Each row below holds a small network's activations on one input, seen along a few directions.
Each table varies a few parts of the input and shows all the possible inputs, shuffled.
Descriptions start from the smaller parts, as in this example, which fits no table here: values(3) and (point or line(11) or (line(6) and ring(8))).
Shared parts are said once, and a part with two or three values counts as separate values.
In the rows, zero is written as 128.

Other details of the inputs vary at random and push rows far along two fixed directions, the same in every table; ignore that.

Rows:
row 1: [144 119 156 122 144 150  99 120 122 129 136 157 108 137 146]
row 2: [150 119 160 106 152 148  98 125 130 134 136 166 103 145 152]
row 3: [129 145 124 130 133 118 142 125 133 138 156 144 150 126 132]
row 4: [111 153 112 171 116 116 145 142 103 133 118  80 145 141 132]
row 5: [146 125 161  84 134 146  88 142 136 140 125 155  87 129 134]
row 6: [111 102  99 132 113  97 179 115 154 107 126 107 167 110 107]
row 7: [135 127 156 104 128 151  92 139 134 129 124 143  92 120 134]
row 8: [134 117 121 105 126 125 143 113 150 109 130 134 126 112 117]
row 9: [133 104 121  98 124 118 157 107 160 105 134 136 135 110 110]
row 10: [142 136 145 102 133 153  92 129 126 133 124 150  90 123 129]
row 11: [139 136 144  97 134 142 102 135 130 135 117 145  96 124 134]
row 12: [130 166 136 165 137 136 102 165  96 150 146 126 123 139 142]
row 13: [120 122 123 131 118 125 125 133 129 129 121 125 132 122 120]
row 14: [126 127 129 122 122 132 125 130 137 117 121 123 120 115 128]
row 15: [122 148 140 187 136 142 103 137  84 140 132 111 129 158 154]
row 16: [139 123 145 107 127 141 103 132 131 133 132 143 103 127 123]
row 17: [127 111 113 108 123 105 156 120 149 121 122 131 145 119 114]
row 18: [120 102 101 111 119  92 195 107 165 101 127 112 166 112 109]
row 19: [141 132 144 102 132 151  89 130 125 141 126 154  93 125 126]
row 20: [114 153 130 160 120 142  95 150  96 150 115 109 116 136 133]
row 21: [ 94 174 100 236 103 119 128 157  55 157 123  53 160 165 125]
row 22: [125 109 105 101 126 105 166 111 156 118 120 131 149 112 112]
row 23: [137  94 125 110 142 118 158 100 155 109 141 152 150 129 136]
row 24: [125 105  98 141 141 101 188  99 142 109 133 123 177 134 124]
row 25: [107 149 111 171 116 126 130 139 104 132 114  92 140 129 127]
Description of these inputs: values(2) or line(5) or (values(3) and ring(6)).
Question: Which other rows does row 13 become when the values(3) part takes its other values? List them by row number.
Answer: row 17, row 21
Question: Which other rows belong to the same alternative as row 12? List them by row number.
Answer: row 3

Rows:
row 26: [ 90 153  83 204 110  85 198 137 101 130 111  43 193 149 129]
row 27: [124 105 110 105 122 115 174 103 172  86 127 121 144  98 117]
row 28: [112 164 125 192 118 128 128 154  80 137 110  62 131 156 144]
row 29: [143 131 131  86 130 140 108 118 138 134 135 166 103 114 115]
row 30: [152 106 156  51 144 147  91 114 152 136 109 183  81 121 130]
row 31: [139 181 174 189 160 168  65 159  63 159 150 132 103 183 187]
row 32: [140 104 126  74 132 138 119 105 164 110 125 177 110  87 112]
row 33: [107  57  70 110 105  72 240  77 203  66 134 109 204  82  82]
row 34: [ 89 143  77 209 104  81 186 149  99 143 127  54 198 148 109]
row 35: [122 116 103 112 122 105 177 111 168  94 132 129 154  87 113]
row 36: [131  64 102 119 144  82 214  78 179  89 166 154 200 120 124]
row 37: [147 104 124  56 142 126 130 111 164 128 122 177 112 109 111]
row 38: [154  93 174  62 132 151  87 129 154 120 121 171  75 122 126]
row 39: [140 171 163 193 156 172  52 145  53 169 143 141 101 189 177]
row 40: [144 112 168  75 131 146  82 141 140 144 121 163  87 133 137]
row 41: [119 177 162 188 113 170  39 184  63 169 128 110  86 146 147]
row 42: [152 113 162  68 140 177  67 115 144 125 117 177  66 110 130]
row 43: [133 102 120 102 130 125 139 105 141 113 110 134 120 123 116]
row 44: [ 91 165  91 223  96  97 158 151  82 148 139  52 184 147 112]
row 45: [111 187 121 185 116 128 121 160  84 150 135  84 132 143 135]
row 46: [147 139 142  83 141 134 113 142 145 136 126 149 104 123 135]
Question: Describe the family of inputs behind these rows.
Answer: values(3) and (point or ring(6))
Question: Changing only the values(3) part turns row 32 into row 41. The same change can be made to row 37. Which row results?
Answer: row 34
Question: Start at row 45 and move only the ring(6) part, one step at a time. The first step leads to row 46. Which rows follow, in order?
Answer: row 26, row 28, row 27, row 35
Question: Which other rows does row 45 become when the values(3) part takes its other values? List them by row number.
Answer: row 29, row 44

Rows:
row 47: [135 105 141  89 133 119 150 125 187  96 167 169 137  79 120]
row 48: [126 145 144 105 113 143  93 155 114 158  89 116  94 141 134]
row 49: [ 86 122  93 182  83  99 174 136 129  96 109  52 168  98 102]
row 50: [ 89 145  67 175  90 100 175 116 119 110 101  64 165  95  90]
row 51: [150 158 175  88 129 166  56 174 107 154  92 117  44 150 146]
row 52: [154 127 131  52 144 145 119 110 182 117 158 205 106  75 117]
row 53: [122 134  87 138 135  73 228 125 154 114 148  95 194 129 121]
row 54: [119 162 152 226 125 170  65 144  37 164 135  94 111 193 155]
row 55: [111 131  83 140 129  69 217 117 150 130 145 111 207 126 120]
row 56: [163  66 156  34 163 135 132  82 183 108 126 205 114 128 148]
row 57: [126 121 161 179 136 159  86 133 104 112 137 120 111 142 159]
row 58: [130 175 138 170 121 140  93 154  83 165 162 124 123 149 129]
row 59: [131 110 128 155 149 134 111 121 102 140 123 138 135 160 144]
row 60: [166  96 138  29 153 121 128 116 187 129 151 226 115  95 114]
row 61: [160 136 196 108 168 169  60 139 102 140 123 152  61 175 182]
row 62: [ 93 112  73 152  87  94 191 113 133 111 117  68 173 117  76]
row 63: [129  88 112  59 118 105 140 112 175 119 100 151 122  96  95]
row 64: [113 171 129 222 130 163  86 131  56 140 122  98 125 156 153]
Question: Describe the family of inputs behind these rows.
Answer: values(3) and line(6)
Question: Changing only the line(6) part turns row 62 into row 50. The same change can be made to row 54. Which row results?
Answer: row 64
Question: Which other rows does row 55 become when the values(3) part takes its other values? List them by row number.
Answer: row 48, row 56
Question: Which other rows does row 57 become when the values(3) part takes its other values? List them by row number.
Answer: row 47, row 49
